Input:
[[146 154 169  85 176  78 154 112  51  83 118 128 143  90 157]
 [118 104 117  80  94 227 169  84  95  93 102 214  74 112 201]
 [107  71 116 132  93 236 138 115 114 131 120 209  62 112 186]
 [167 108 174  67 180 112 169 136  53  75 149 139  78  50 162]
 [181  82 143  55 146 114 154 115  52 107 158 116  80  34 162]
 [ 83 104  78 179  61 177 105  96 134 180  71 134 144 166 138]
 [155  94 153  65 106 188 175  75  97  92 135 201  90 115 200]]
Output: 162

Input:
[[185 154  94  98  75  69 108  90  84  99 179]
 [ 73 138 158 118  97 130 170  43 138 132 143]
 [ 58 130 107 209 184  62 124 131 240 118 145]
 [109 151 101  79  17 209 146 148 133  43 182]
 [ 20 185 232  92 182  34 200 154 106 167  93]
 [201 112  80 145  97  76 157  67 126 125 224]
 [ 23 175 181 147 182 105 116  73 218  89 132]]
Output: 93

Input:
[[162 143 101 109  84 162 147 118  93 143]
 [104  65  84  84 117 122 124 124 109 154]
 [114 100  87  98  92 127 120 128  87 162]
 [117  96  98 117  57 145 164 119 147 145]
 [133  71 130 116 164 111 130 159 216 136]
 [123  72  60  85 158 131 122 119  83 149]
 [144 100 107 112 154 153 220 104 179 107]
 [198 175 121 124  29 205 165 123 100 137]
 [103  70  87  94  78 116 159 109 123 155]
 [158 118 120 113 111 184 224 102 164 107]]
Output: 137

Input:
[[115 133  86 223 136  57 173 110 123  91 172 135]
 [121 130 136  97 135 114 118 144 114 117 120 125]
 [122 121 138 121 116 134 129 119 144 143 120 137]
 [132 124 117 132 113 131 118 129 130 123 126 120]
 [119 125 122 156 124 111 131 131 121 135 154 131]
 [125 129 136 156 129  68 160 113 131  77 126 134]
 [132 110 170 104 123 124 107 134 120 131 132 143]
 [128 138 132 132 132 114 162 119 152 123  98 124]]
Output: 134

Input:
[[ 62 131 102  37  61 112 133 105]
 [ 58 142 128  94 158  90 181  91]
 [175  66  80 163  88 153  67 182]
 [206 111 128 131 118  95  68  44]
 [196 105 121 210 139 130  69 137]
 [ 94 120 123 152 206 111 189 172]
 [189 155 179 151 147 195 127 158]]
Output: 137

Input:
[[ 73 145  97 158 156 161 178 209  75 110 129 144  84 149 117]
 [165 148 169  90 137 144 124 124 170 122 120 159 189 110 146]
 [101  97 124 133 114 126 158  72 108 105 132 135 209 140 117]
 [ 72 161 108  97 123 128 169 136  80 202 176 163 171 151 158]
 [100 123 146 122 113 164 149 152 109 100  80 124  60 154 157]
 [149  86 100 153 130  21  88 160 105  72  69 120 137  36  54]
 [204 141 115 121 124  63  67 116 208 153 160 112 187  69  98]
 [ 66 161 150 170 118  37 186 130  95 162 134 116 118  27  41]
 [141 128  74  72 113 168  80 160 116  73 114  65  87 174 162]
 [145 151  75 123 118 201 151 110 151 125 154 140 218 186 161]]
Output: 41

Input:
[[136 131 135 132 139 155 124 150 139 122 136  62]
 [167 123 133 154 136 129 171 135 140 136 154 171]
 [123 142  89 153 139 160 152 155 123 124 122  73]
 [ 42 151 137  58 125 130 124 108 129 132  96 163]
 [178 112 132 172 130 169 133 129 128 120 144 179]
 [146 141 139  99 135  93 137 128 143 128  96 148]
 [ 68 163 131  97 174 116 126  66 139 157  82 126]
 [150 126 136 172 157 136 133 123 152 181 163  95]]
Output: 148

Input:
[[139  98 137  96 194  35 122]
 [164  99 141 204 149  92  83]
 [139 206 192 137 135 155 120]
 [173 139 112 152 128 144 179]
 [104 139  81 139 178 143  91]
 [187  60  37  75 134  80 114]]
Output: 179
---
[191, 234, 179, 198] gives 179

[[127, 170, 145, 162, 182, 62, 59],
[78, 140, 233, 127, 170, 145, 162]] gives 233

[[129, 105, 143, 136, 169, 164],
[87, 136, 101, 189, 29, 130],
[79, 142, 110, 195, 43, 123]] gives 110

[107, 219, 45, 184, 38] gives 45

[[172, 155, 130, 114],
[168, 142, 163, 108],
[197, 241, 188, 137]] gives 188

[[162, 119, 104, 104, 232, 28],
[147, 79, 110, 74, 207, 128],
[234, 40, 67, 86, 98, 84]] gives 67

[241, 102, 160, 37] gives 160

[230, 65, 90, 190] gives 90
---
[[203, 193, 118, 139, 36],
[71, 86, 136, 119, 193],
[141, 133, 128, 130, 114]]	203, 114

[[222, 119, 73, 167, 67, 120, 105],
[216, 112, 78, 165, 72, 119, 102]]	222, 102

[194, 146, 212, 20, 180, 102]	194, 102

[[127, 30, 72, 91, 120, 173],
[127, 16, 84, 98, 180, 227]]	127, 227

[126, 163, 42, 166, 65, 171]	126, 171

[103, 124, 21, 117, 148]	103, 148

[179, 27, 102, 197, 106, 152]	179, 152
---
45,132,39,186
52,52,73,29
134,117,104,39
Answer: 132

132,123,142,163,126,104,211
176,112,101,102,146,142,82
43,174,98,115,105,135,206
Answer: 126

93,103,129,90,121,45
207,19,30,111,98,90
121,155,116,101,154,121
Answer: 90

128,116,67,47
72,147,58,129
187,122,179,70
Answer: 116

135,91,92,100,148,154
148,143,95,104,46,183
123,77,124,121,212,82
Answer: 100

176,150,144,35,209,182
90,151,146,172,82,51
78,82,86,31,135,91
Answer: 35

148,163,170,152,80,54
165,86,114,143,90,38
125,126,161,151,108,118
Answer: 152

54,108,151,161,180,237,75
40,91,72,196,146,236,123
55,86,78,174,137,221,141
Answer: 180

156,144,35,166,124
106,108,134,57,196
124,97,164,74,190
Answer: 35

222,80,153,140,161,116,143
117,157,65,132,102,150,33
202,79,144,147,106,156,140
Answer: 161
---
[140, 167, 134, 48, 175] gives 48

[[115, 136, 95, 89],
[149, 152, 70, 18],
[89, 101, 111, 102]] gives 95

[148, 100, 147, 76, 222, 146] gives 222

[57, 132, 36, 144] gives 36

[[239, 102, 183, 152],
[187, 118, 153, 129]] gives 183

[109, 92, 18, 152, 97] gives 152

[[213, 122, 124, 161, 71, 43, 103],
[106, 198, 111, 94, 96, 170, 235]] gives 43

[28, 72, 93, 115, 158] gives 115

[[85, 168, 176, 106, 222],
[52, 187, 178, 116, 145],
[85, 141, 180, 116, 231]] gives 106
